These are the activations of a small neural network, seen along a few directions. Each row is one input.
Each table varies a few parts of the input and shows all the possible inputs, shuffled.
Descriptions start from the smaller parts, as in this example, which fits no table here: one of 6 places along a line, together with either a single point or one of 9 places along a line or (one of 3 separate values, together with one of 8 places around a ring).
Shared parts are said once, and a part with two or three values counts as separate values.
In the rows, 128 means zero.

Other details of the inputs shift rows strongly along two fixed directions, in all tables alike. That doesn't count.

Table:
R1: [126 123 135 151 134 169 162  98 166  72 160 119 140 126  87]
R2: [136 119 163 131 138 196 185 103 161 103 170 142 127 151  97]
R3: [141 114 172 144 162 202 157 113 178  98 165 130 133 101  96]
R4: [134 105 112 137 133 114  82 147 106 178 142 140 114 114 127]
R5: [ 98 130 129 139 107 166 148  77 182 128 191 148 139 124  98]
R6: [173 164 174  94 169  84 207 204 104 176  35 100 119  91 201]
R7: [134 131  99 104 122  93  71 120  96 134 130 149 142 157 149]
R8: [123 123  76 123 119 103  47 116  97 131 114 137 156 172 134]
R9: [161 194 180  92 170  72 220 218 119 149  12  73 132  36 190]
R10: [ 95 137 127 140 130 163 190  99 203 120 166 117 124 109  90]
R11: [119 125 101 145  99  98  98 139 106 161 116 110 129 129 139]
R12: [ 88 142 134 132 117 175 180 116 201 116 170 132 133 100  92]
R13: [137 118 112 121 101  99  76 163  76 102 133 126 121 155 120]
R14: [147  84 119 143 130 120  87 140  72 119 119 140 111 139 135]
R15: [127 125 116 139  96  87 103 132 103 161 130 128 127 129 149]
R16: [103 123  94 150 109  87  82 124  89 153 130 125 116 146 126]
R17: [125 132 147 137 139 169 182 110 179  75 156 106 126 124  92]
R18: [119 140 156 132 129 185 174 110 167  76 170 118 128 122 106]
R19: [116  97 151 141 138 187 168 100 155  90 159 152 125 152  94]
R20: [139 110 132 135 111 103  80 139  89 115 123 108 129 159 136]
R21: [110 128  78 128 131  96  50 107  89 123 119 145 141 175 128]
R22: [166 178 161 113 175  62 221 208 125 142  16  69 132  40 198]
R23: [117 134  81 105 122 104  56 120  88 125 139 151 134 172 139]
R24: [121 122 140 152 122 185 147  95 170  79 158 113 148 135  99]
R25: [177 156 175 106 191  88 175 216 114 171  34  91 121  43 202]
R26: [155 116 135 144 101 115  85 125 102 111 106 141  90 153 133]
R27: [132 129 160 131 122 173 162  98 165  85 171 127 138 123 111]
R28: [152 120  95 100 136 126  55 126  86 159 137 160 138 172 124]
R29: [130 119 106 148  89  99  78 115 113 160 115 153  85 144 135]
R30: [114 141 164 157 145 176 181 100 171  76 146 108 134 114 102]
R31: [122 109 107 115 143 110 105 128  97 142 101 162 129 167 139]
R32: [169 180 183 105 161  72 212 201 129 151  26  78 136  47 223]
R33: [112  98 110 134 115  99 125 147  94 170 116 149 105 144 135]
R34: [ 91 132 149 147 121 176 174  91 207 129 160 116 143 110 105]
R35: [121 119  94 115 123  96  50 116 104 134 117 135 151 176 140]
R36: [160 171 183  82 165  73 210 200 124 152  32  70 124  40 214]
R37: [121 139  96 102 126 102  84 149 109 120 119 141 137 147 135]
R38: [138 100 119 115 101 100  63 122  69 112 147 125 123 159 126]
R39: [110 128  92 125  96  92  87 141  84 157 145 131 111 144 137]
R40: [155 129 175 127 148 205 178 114 167 111 164 126 132 115  98]
R41: [107 122  87 127  91  89  66 131  80 156 144 140 123 154 100]
R42: [102 141 134 155 133 161 201 100 198 119 151 116 138  87  97]
R43: [133 133 172 144 126 176 178 101 178  82 157 119 144 113 119]
R44: [123 131 146 132 134 203 172  97 190 155 182 145 133 111  86]
R45: [122  93 103 142 123 108 104 142  96 168 117 142 107 113 143]
R46: [129  99  90 123 145 117  73 126  88 139 105 159 130 146 145]
R47: [142 132 107 125 119 104  68 113 116 133  94 163 106 155 144]
R48: [127 130  77 111 134  85  75 127 102 125 117 133 131 165 129]
R49: [ 90 123 133 126 112 170 151  77 182 128 184 133 136 113  97]
R50: [133 116 104 126  97 104  55 135  60 106 140 134 128 173  95]
R51: [106 125 142 138 127 188 190  91 183 151 177 153 127 141  90]
Description of these inputs: one of 3 separate values, together with either a single point or one of 5 places around a ring or one of 11 places around a ring.
Changing only the choice among 3 separate values turns R5 into R27. The same change can be made to R34. Which row results?
Answer: R20
Changing only the choice among 3 separate values turns R15 into R32. The same change can be made to R41. Which row results?
Answer: R9
Which other rows does R42 become when the choice among 3 separate values takes its other values? List them by row number.
Answer: R1, R22
Which other rows does R19 become when the place on the ring of 5 takes its other values? List them by row number.
Answer: R2, R3, R14, R40

Table:
R52: [166 150 150  80 140  87 141 222  65 144  97  92 125  95 155]
R53: [ 96 145 136 144 152 176 179  95 208 116 120 117 169  83 118]
R54: [111 115 118 136  92 123  86  94 136 150 176 125 133 128 133]
R55: [100 148 159 108 137 186 203 116 197 157 166 134 147 105 127]
R56: [106 140 107 120 114 126  74  92 149 146 143 129 161 146 134]
R57: [160 124 143 133 157 151 101 123 151 123  87 143 132 113 151]
R58: [ 93 129 144 166 133 166 192 103 203 100 140 110 111  79 112]
R59: [178 117 172 140 122  78 165 195  55 121  76  80  99 130 165]
R60: [150 161 136 107 141 110 102 163 116  99 109  89 154 101 134]
R61: [129 117 129 138 127 144 100  95 127  55 124 126 155 177 122]
R62: [ 99 127  76 123 148 122 108 103 135 125 129 152 130 162 113]
R63: [ 89 152 134 150 155 181 189  96 229  92 115 116 142  94 110]
R64: [117 102  99 137  84 117  65 107 100 179 192 140 124 175 104]
R65: [106 168 149 104 161 179 203  86 218 139 156 130 167 103 130]
R66: [104  92  78 162  99 113  74 117  97 145 164 146  95 178  85]
R67: [126 134 127 115 143  70 160 203  86 171  63 113  94 105 167]
R68: [121 168 126 127 109  89 126 133 137 122  75 121 124 120 149]
R69: [107 125  89 120 150 124 119 106 132 145 134 152 160 137 122]
R70: [156 108 161 153 140 160 121 118 140 126 123 140 106  91 149]
R71: [131 118 185 157 129 178 198 100 174  48 145 101 131 110 123]
R72: [136 133  81  90 136 120  46 121  89 101 174 146 160 177  96]
R73: [169 146 156 115 122  73 120 201  72 122 101  64 116  66 162]
R74: [ 94 126 147 127 151 181 211 118 188 142 148 141 150  94 108]
R75: [142 125 132 113 151 127 134 114 107  76 116 132 146 177 136]
R76: [122 128 119 146  81 120 136 117 128 139 150 139  96 151  96]
R77: [129  87 112 116 111 132  80 115  68  90 154 157 131 217 109]
R78: [106 117  90 147  64  99  58  89 105 117 158 152 103 164 107]
R79: [123 165 113 106 127 109 156 120 144 127 104 145 126 138 138]
R80: [178 146 159 117 126  78 139 219  64 146 108  71 109  88 140]
R81: [191 132 145 101 179  90 127 176  95 163  48 136 113 103 191]
R82: [103 132 105 112  95 129 123 114 123 136 145 167 113 168 106]
R83: [120 115 125 151 117 100 132 140 114 151 115 106 127  80 151]
R84: [110  83  82 157  97 116  73 110  88 164 173 148 127 163  88]
R85: [142  94 135 117 148 176 101 111 126 143 144 185 115 152 113]
R86: [173 107 163 147 141 151 138 148 112 161 111 134  91 108 136]
Changing only one part turns R84 into R74. The same change can be made to R66. Which row results?
Answer: R67
What do these inputs look like to the network?
Answer: one of 5 places around a ring, together with either one of 3 separate values or one of 4 places along a line
Which other rows does R70 become when the choice among 3 separate values takes its other values? List them by row number.
Answer: R71, R73
List by row number the other rows that have the place on the ring of 5 in common with R68.
Answer: R53, R56, R57, R60, R61, R63
Which other rows does R52 become when the choice among 3 separate values takes its other values? List them by row number.
Answer: R77, R85

Table:
R87: [160 128 100 103 109  31  61 194  13 140  77 117 114 168 161]
R88: [170 135 186 124 133 107 201 203  99 136  98  81  98  76 158]
R89: [112 135 126 120 146 156 156 117 172 164 130 138 138  98 126]
R90: [165 111 159 147 114  77 136 185  69 152  82  94  81  98 165]
R91: [ 96 136  93 127 112 118 123 107 144 147 138 145 128 147 113]
R92: [128 111 123 138 135 150 116  93 135 109 129 157 127 158 126]
R93: [ 94 151 124 132 126 136 172 113 178 134 137 114 140  95 124]
R94: [119 124 116 143 122 139 118 102 141  94 127 136 122 159 112]
R95: [120  95  80 111 114 139  34  88  85 109 177 184 137 223  92]
R96: [153 132 126 130 116  48 100 179  64 126  61  90 118 110 177]
R97: [140 149 165 115 146 165 164 128 164  99 144 111 150 103 122]
R98: [117 127  84 124 109  95  61 117 108 167 146 139 135 140 131]
R99: [124 147 153 122 141 149 174 129 158  86 141  96 152 117 115]
R100: [104 133 117 120 135 135 150 114 157 158 127 151 132 125 131]
R101: [137 127 153 137 160 172 156 114 169 109 119 135 132 102 129]
R102: [134 137 159 140 140 163 148 112 173 102 126 115 137 100 130]
R103: [ 87  89  82 157  79 151  67  79 122 161 212 171 117 178  70]
R104: [145 138 157 112 165 173 164 129 155 111 135 131 145 107 121]
Changing only one part turns R89 into R104. The same change can be made to R93. Which row results?
Answer: R99
What do these inputs look like to the network?
Answer: one of 3 separate values, together with either a single point or one of 5 places around a ring
Which other rows does R91 become when the choice among 3 separate values takes its other values? List them by row number.
Answer: R87, R94
